Each row below holds a small network's activations on one input, seen along a few directions.
In each table, some parts of the input vary, and every possible input appears once, in random order.
Descriptions start from the smaller parts, as in this example, which fits no table here: one of 4 places along a line, together with either a single point or one of 9 places around a ring or (one of 2 separate values, together with one of 8 places around a ring).
Shared parts are said once, and a part with two or three values counts as separate values.
In the rows, zero is written as 128.

Other details of the inputs shift rows strongly along two fixed directions, in all tables alike. That doesn't count.

Table:
x1: [122 127 105 135 106 171 135 136 175 160 117  86 167 124]
x2: [124 121  84 148 121 139 130 130 186 157 131 105 175 122]
x3: [131 138 125 101 146 134 125 117 132 159 125 115 127 134]
x4: [112 145 139 115 128 119 130 108 142 153 125 141 142 115]
x5: [121 111  73 158 124 168 135 126 170 162 114 125 167 118]
x6: [122 109  86 151 125 167 134 125 168 163 110  98 172 108]
x7: [140 145 147  97 161  80 104  90  95 141 135 181  96 138]
x8: [125 163 143  81 157  79  89  73  96 106 124 152  78 118]
x9: [141 141 142  87 151  78  93  98  93 139 136 166  95 142]
x10: [126 120  79 143 110 140 132 136 181 157 127  98 168 124]
x11: [127 169 149  95 166  81 104  57  99 111 121 174  82 112]
x12: [129 108 121 154  90 139 126 167 117  99 136 115 122 120]
x13: [134 132 176 161  97 115 162 193 105  54 158 102 124 158]
x14: [144  99 151 175  99 141 157 191  95  46 150 131 106 152]
x15: [108 132  98 139 122 158 150 119 189 169 113 116 185 127]
x16: [112 148 166  81 128  92  97 106 105 141 126 158 107 117]
x17: [126 138 120  99 147 126 133 107 127 156 127 119 136 134]
x18: [113 118 187 160  71 139 149 180 108  58 154 100 119 132]
x19: [134  91 164 169 104 147 168 186  91  50 138 118 105 142]
x20: [156 110 112 150 114 147 133 175 123 103 135 109 121 140]
x21: [124 134 154  89 132  90  76 112 105 144 131 161  86 118]
x22: [131 138 149  93 166  84  98  89  95 140 129 191  96 146]
x23: [148 109  66 136 146 172 144 137 171 172 105  85 163 123]
x24: [148 135 113 116 141 115 112 127 137 150 130 129 125 145]
x25: [116 125 185 159  73 123 150 191 116  56 154 105 124 135]
x26: [113 120 187 165  69 142 162 175 105  62 151 108 116 129]
x27: [143 129 134  91 169  96  88  96  86 138 130 180  94 123]
x28: [146 118 161 170  94 112 150 189 107  51 163 110 116 161]
x29: [121 130 146 104 144 102  88  94  87 144 127 187  86 100]
x30: [127 123 177 163  95 133 179 181  96  57 156 104 113 147]
x31: [115 125 159 104 141 111  99  91  86 147 115 171  90 100]
x32: [125 109  83 147 112 168 136 133 162 160 106  93 165 111]
x33: [139 115 102 101 160 131 122 104 120 161 111 129 127 117]
x34: [118 147 169  83 128 100  91 116 109 143 124 152 101 119]
x35: [116  96 174 177  76 151 151 182  95  60 135 119 107 129]
x36: [119 130  79 135 152 167 166 108 178 178 113 106 185 140]
x37: [116 119 181 152  62 139 149 183 104  60 149  97 115 134]
x38: [126 159 159  88 166  85 117  92  98 149 128 171 108 134]
x39: [127 160 104 112 167 107 108  71 148 131 118 129 129 117]
x40: [123 121 109 123 137 125  99 113 127 151 125 147 128 107]
x41: [115 118  82 150 125 149 137 120 189 167 121 122 172 128]
x42: [117 154 158  85 169  90 113  91  98 149 122 180 109 142]
x43: [131 109  90 147 113 174 128 141 164 161 105  90 157 115]
x44: [140 147  60 139 141 158 135 115 198 144 110  70 161 126]
x45: [153 117  58 153 147 163 151 123 170 162 119 118 171 129]
x46: [141 108  65 140 159 165 150 121 172 170 109  96 177 119]
x47: [129 155 154  79 155  84 106 101  97 146 129 155 107 138]
x48: [124 133 158 178  95 130 163 159 115  19 140 112 105 147]
x49: [120 132 118 121 136 110 114 100 147 161 129 152 131 113]
x50: [137 147 128 111 141 121 127 132 137 150 127 116 135 143]
x51: [119 147 159  81 168  96 107  88  93 147 132 157 103 128]
x52: [153 113  57 145 134 158 142 139 162 153 121 102 167 133]
x53: [127 126 144  97 133 108  73 118  89 140 123 166  82 110]
x54: [142 110  62 145 158 170 163 113 172 177 104 104 176 117]
x55: [105 114 188 165  69 148 159 176 107  60 146 115 118 138]
Each input here is: one of 5 places along a line, together with either a single point or (one of 2 separate values, together with one of 5 places around a ring).
The inputs of x4 and x25 match in every part but the place on the line of 5. If x30 is changed in the same way as x4 into x25, which row does it become?
> x51
List by row number the other rows that have the place on the line of 5 in common with x37.
> x8, x9, x10, x12, x16, x17, x32, x33, x47, x52
List by row number the other rows that have the place on the line of 5 in common with x35.
> x5, x14, x15, x19, x22, x36, x41, x42, x48, x55
Which other rows does x4 become when the place on the ring of 5 takes its other values? List them by row number.
> x26, x29, x31, x49
Which other rows does x4 become when the choice among 2 separate values takes its other values? List them by row number.
> x38

Table:
x56: [141  90 101 178  95 173 162 194 166 147 122  90 170 128]
x57: [117 133 119 107 155  96 102  72 124 128 127 178 106 133]
x58: [141 128 147 131 123 101 124 170 117  67 155 103 112 138]
x59: [136 126  96 136 115 142 117 149 179 162 114  84 151 110]
x60: [122 135 162 151 105 102 124 143  86  48 140 167  83 144]
x61: [135 164 134  84 187 122 101  73 112 160 105 166  93 138]
x62: [113 156 180 119 124  88 163 106  97 115 148 140 129 108]
x63: [116 138 151  63 175 120  83  70 111 186  82 164  94 109]
x64: [128 132 124 115 171  96  98  81 126 139 107 178 102 115]
x65: [144 112  39 144 145 162 165 130 197 189 128 103 199 159]
x66: [160 150 182 128 107  88 111 163  81  51 157 134  67 143]
x67: [127 138 168 138  61 118 114 190 103  66 145 111  96 136]
x68: [122 135 114 105 183 142 131 104 136 142 112 124 138 138]
x69: [132 130 174 162 107 110 125 148  86  44 150 161  68 138]
x70: [130 113 151 128 118 121 129 132  96 125 121 127 102  88]
x71: [141 118  80 150 142 143 163 115 146 138 128  86 171 123]
x72: [136 119 157 163  81 147 151 170  93  80 148 109 102 106]
x73: [122 154 131  75 163 145  91  69 127 189  96 162 107 114]
x74: [140 157 110  95 161  99 117  74  95 151 118 164 110 112]
x75: [153 144  91 130 156 133 142  95 131 153 127 129 127 110]
x76: [142 131  44 125 156 147 160  80 172 183 117 101 178 118]
x77: [122 139  90  81 152 136  93  84 138 229 105 176 147 122]
x78: [107  92  84 185 101 182 146 161 190 126 119  87 187 107]
x79: [129 129  96 139 137 161 165 128 164 122 119  88 153 165]
x80: [145 140 173 108 110  76 112 152  87  56 162 133  79 152]
x81: [120 109 125  79 166 113  86  97 112 204 114 173 133 107]
x82: [136 122 112 123 129 148 112 127 133 187 123 151 134 121]
x83: [121 105 161 155  88 134 152 164  84  77 148  94 119 111]
x84: [114 168 247 116  88  47 124 155  81  50 175 140  82 140]
x85: [ 99 138 122 192  91 147 188 147 200 111 144 101 200 139]
x86: [115 111 124 138 127 134 104 111 145 149 103 148 125  97]
x87: [146  95 154 153 121 117 153 193  98  75 157 128 124 149]
x88: [156 117 135 128 154 108 129 144 109 136 126 155 116 138]
x89: [112 143 135 150 119 128 181 148 166 164 148 123 186 147]
x90: [110 124  95 164  88 165 131 141 165 125 114 128 156 118]
x91: [141 145 106 103 157  97 102 108 143 140 136 113 139 142]
x92: [119 106 115 157  82 193 174 167 169 106 123  66 160 150]
x93: [123 132 161 115 155 124 129 121  99  94 128 123 106 159]
x94: [133 132 184 131 137 115 137 151  83  65 125 132  71 148]
x95: [125 109  99 201  76 187 151 171 179 107 130 101 156 119]
x96: [136 133 168 146  74 126 112 183 111  78 154 106  88 128]
x97: [119 108 162 178 103 116 139 158  99  35 153 127 106 149]
x98: [104 109 159 133  91 122 111 127 112  96 139 157  99 122]
x99: [109 146 143  56 159  79  50  68 106 183 123 155  98 112]
x100: [153 143 140 110 145  86 105 131 118 111 131 126  96 131]
x101: [158 130 102 133 151 133 132 127 136 163 133 154 135 146]
x102: [150 126  83 156 121 148 156 154 150 142 128 124 168 161]
x103: [136 117 161 129 137 102 143 142  71  70 150 130  92 114]
x104: [125 137  99 113 123 144 126  98 127 169 110 133 142  98]
x105: [103 104 105 149 120 154 114 115 161 146 119 121 159 116]
x106: [123 101 117 114 136 132 110 116 126 187 122 137 156 130]
x107: [126 124 112 164  75 197 170 174 165 105 109  77 165 147]
x108: [131 156 151 120 132 127 135 131 101  87 118 138 100 161]
x109: [122 105  97 143 124 158 152 138 141 145 123  90 165  88]
x110: [123 113  86 138 107 159 157 123 151 155 125  93 162 107]
x111: [115 132 114  96 143 115  86 119 145 168 124 115 134 104]
x112: [115 140 110  93 121 112  91 111 146 165 131 119 121 125]
x113: [141 103 176 138 124  99 134 169  72  75 158 143 102 163]
x114: [ 97 184 190  59 178  90 119  55 114 170 115 181 115 128]
x115: [118 117 121  77 143 116  94  92 114 201 125 175 120 129]
x116: [111 124 115 110 142 162 121  98 152 171 102 104 158 131]
x117: [145 140 110  92 187  95 114  64 109 174 107 156 108  96]
x118: [125 101  81 190 121 162 164 159 183  90 133  95 177 131]
x119: [109 118 171 101 135 142 115 132 104 115 118 129 109 117]
x120: [154 154  73 134 122 135 132 134 177 135 126  95 165 148]
What do these inputs look like to the network?
> one of 5 separate values, together with either a single point or (one of 2 separate values, together with one of 6 places around a ring)
The inputs of x101 and x61 match in every part but the choice among 5 separate values. If x82 is changed in the same way as x101 into x61, which row does it become?
> x73
The inputs of x64 and x94 match in every part but the choice among 5 separate values. If x97 is changed in the same way as x64 into x94, which row does it become?
> x93
Which other rows does x64 become when the choice among 2 separate values takes its other values? List them by row number.
> x86
Which other rows does x72 become when the choice among 2 separate values takes its other values? List them by row number.
> x75
List by row number the other rows that have the choice among 5 separate values in common with x84.
> x58, x59, x66, x67, x80, x91, x96, x99, x100, x111, x112, x120

Table:
x121: [146 155 142 110 151  77  97  99 101  90 139 146  78 127]
x122: [108  96 171 185  49 152 140 199 118  64 141 113 116 110]
x123: [127 178 166  77 170  60  82  62  78  95 130 193  59 133]
x124: [140 139  38 163 162 153 186 101 211 190 125 115 224 142]
x125: [134 125 165 199  96 124 189 195 123  11 166 109 127 176]
x126: [ 97 125 182  61 147 105  70  71  64 166 113 191  74  92]
x127: [144 156  20 151 167 187 182  93 230 172  94  62 214 148]
x128: [129 132 180 175  39 123 156 235 138  54 173  78 136 170]
x129: [129 147 142 111 181 110 152  95 120 121 125 149 127 160]
x130: [101 128 187  65 150 108  70  77  67 170 107 194  75  86]
x131: [106 115  51 137 127 176 116  93 209 223  92 118 193  89]
x132: [174  86   5 147 161 169 113 129 182 203 107 122 172 128]
x133: [ 92 127 174  70 135  87  54  68  76 159 119 207  71  89]
x134: [112 112  53 131 139 200 136  98 203 234  85  95 203  93]
x135: [113  85 171 189  43 182 171 216 113  56 143  75 130 121]
x136: [144 123 160 188  56 112 158 227 119  10 174  64 119 152]
x137: [149 118 161 175  68 131 179 233 116  20 168  44 128 156]
x138: [119 165 201  46 140  72  84 111  87 160 138 162  88 149]
x139: [134 139 150 118 166 105 169 110  96 130 137 158 128 149]
x140: [149 153 119 101 168 105 123  96 117 118 125 117 102 128]
x141: [165  98 130  80 180 102  71 118  41 147 120 192  54 128]
x142: [105 114  48 135 122 176 117  88 210 224  95 114 197  91]
What do these inputs look like to the network?
> one of 2 separate values, together with either a single point or one of 4 places along a line or one of 6 places along a line
The inputs of x128 and x138 match in every part but the choice among 2 separate values. If x136 is changed in the same way as x128 into x138, which row does it become?
> x137
Which other rows does x129 become when the choice among 2 separate values takes its other values? List them by row number.
> x125

Table:
x143: [116 128 195  93 119 101  95 126  54 144 130 191  83 116]
x144: [178  78 128 179 110 116 134 211  72  60 146 134  83 135]
x145: [ 96 106 196 120 109 106 121 130  70  96 143 172  99  96]
x146: [145 142 184 155 104 105 163 187  79  60 155 133 107 161]
x147: [112 124  81 107 116 138  87 109 172 192 112 137 152 122]
x148: [137 143 121  76 183  96 124  75 123 178 133 133 135 126]
x149: [130 146 182 166  99 109 158 150 104  33 152 121  79 145]
x150: [128 168  78  85 180 102  90  52 158 171 100 138 147 131]
x151: [110 129 103 103 147 134  81  65 165 215 111 175 138 113]
x152: [113 122  67 130 116 161 106 107 186 174  95 101 178 110]
x153: [109 113 150  82 141 115 102 105  93 171 130 143 114 100]
x154: [136 154 165 124 136 114 155 119  82  91 131 144  91 145]
x155: [117 105  84 210  68 206 172 158 207 121 117  58 184 108]
x156: [162 110  10 112 220 154  91  60 156 219  76 148 149 112]
x157: [120 120 158 138  67 108 104 169 111 110 131 130 111 115]
x158: [118 160 140 113 170  97 109  79 122 119 125 158 104 139]
x159: [135 131 162 121 145 115 139 141 102  84 137 103 106 159]
x160: [144 150  62 130 134 119 133 112 196 166 123  97 190 141]
x161: [115 112 147 146 100 156 141 146 108 132 135 131 143 110]
x162: [171  86  24 151 159 166 124 141 155 161 127 136 151 143]
x163: [120 150 115 110 171 116 149  81 139 136 115 147 131 128]
x164: [136 161  96  88 159  90  94  81 150 158 128 155 135 154]
x165: [128 150 176 119 138  76 113 113 100  84 158 173  83 164]
x166: [135 124 118 222  72 155 204 195 170  43 170  54 176 151]
x167: [140 142 149 133 129 117 155 149 101  97 144 147 117 175]
x168: [122 142 176 107 155  81 133 123  90  89 145 183  90 162]
x169: [108 113  79 139 131 180 151  96 192 183  89 119 178  93]
x170: [140 166 111 100 173 124 109 104 141 138 119 114 129 141]
x171: [144 144 121 144 125 128 156 160 147  95 150  80 147 133]
x172: [116  83 131 211  50 176 188 221 164  84 139  80 179 129]
x173: [150 154  67 117 159 146 134 125 192 171 127  95 172 153]
x174: [118  98 198 138  79 118 127 197  73  91 152 115  95 130]
x175: [122 129 134 106 114 149 107 132 131 139 115 114 107  94]
x176: [114 129 105  90 154 150 101  89 135 218 106 171 142 125]
x177: [122 121 174 106 103 123  92 167  97 113 142 144  85 129]
x178: [104 130 142  87 114  96  74  94 100 150 129 162 107  87]
x179: [110 100  81 147 121 176 147 132 190 176 113 127 187 126]
x180: [118 124 120 115 128 164 126  95 128 174 102 138 137 102]
x181: [140 133 153 116 136 112 154 125 108  96 135 104 104 143]
x182: [120  92 179 136  79 136 136 188  94  96 149 117  99 146]
x183: [110 129 129  94 155 151 100  81 108 183  94 163 132 113]
x184: [128 141 172 129 139  81 149 141 100  88 141 157 108 148]
x185: [143 130 120 201 100 176 203 198 142  53 139  67 166 171]
x186: [103 131 108 108 154 139  80  52 158 196  95 158 141  97]
x187: [127 168 152  72 151  64  93  70  88 109 124 164  69 122]
x188: [121 136 130 146 149 126 161 131 134  87 122 123 138 151]
x189: [137 150  78 154 143 133 147 108 200 168 130 111 183 139]
x190: [176  65  81 230  87 185 192 220 130  37 137  66 117 131]
x191: [123 102  85 220  63 184 170 189 214 143 126  69 197 119]
x192: [100 126 216 115 103  85  81 105  57  94 152 190  57  93]
x193: [140 156  94 112 171 127 157  80 140 175 126 137 168 132]
x194: [110 107 192 101 124 119  97 137  68 108 126 136  77 122]
x195: [114 146 141 101 174  87 140  88 109 128 137 168 123 122]
x196: [128 118 129 140  91 146 121 182 151 140 128  96 140 114]
x197: [129 147 119 128 122  91 131 121 130  99 149 110 139 133]
x198: [107 128 166 104  88 113  87 123  87  96 125 149  71  94]
x199: [156 151 134 129 128 112 132 161 141 110 140  99 139 143]
x200: [112 135 185  72 130  94  72 115  67 134 141 163  74  90]
x201: [147 125 127 139 126 132 162 160 137 110 145  95 141 176]
x202: [148 134  87 120 157 129 149 117 175 186 124  93 180 146]
x203: [150 152  96 133 132 147 151 134 168 115 123  74 143 133]
x204: [122 129  81 120 139 174 110 123 180 186  97  92 164 106]
x205: [120  97 184 138  77 146 146 166  92  86 131  98  91 121]
x206: [167  97 103 112 175  99  89  96  70 136 128 169  86 101]
x207: [101 107 151 126 128 148 122 118 117 121 106 148 131 113]
What do these inputs look like to the network?
> one of 5 places around a ring, together with either a single point or (one of 2 separate values, together with one of 6 places around a ring)
The inputs of x152 and x147 match in every part but the place on the ring of 5. If x159 is changed in the same way as x152 into x147, which row does it become?
> x201
List by row number the other rows that have the place on the ring of 5 in common with x153.
> x145, x148, x161, x166, x171, x178, x192, x193, x195, x197, x200, x206
Which other rows does x143 become when the choice among 2 separate values takes its other values? List them by row number.
> x146
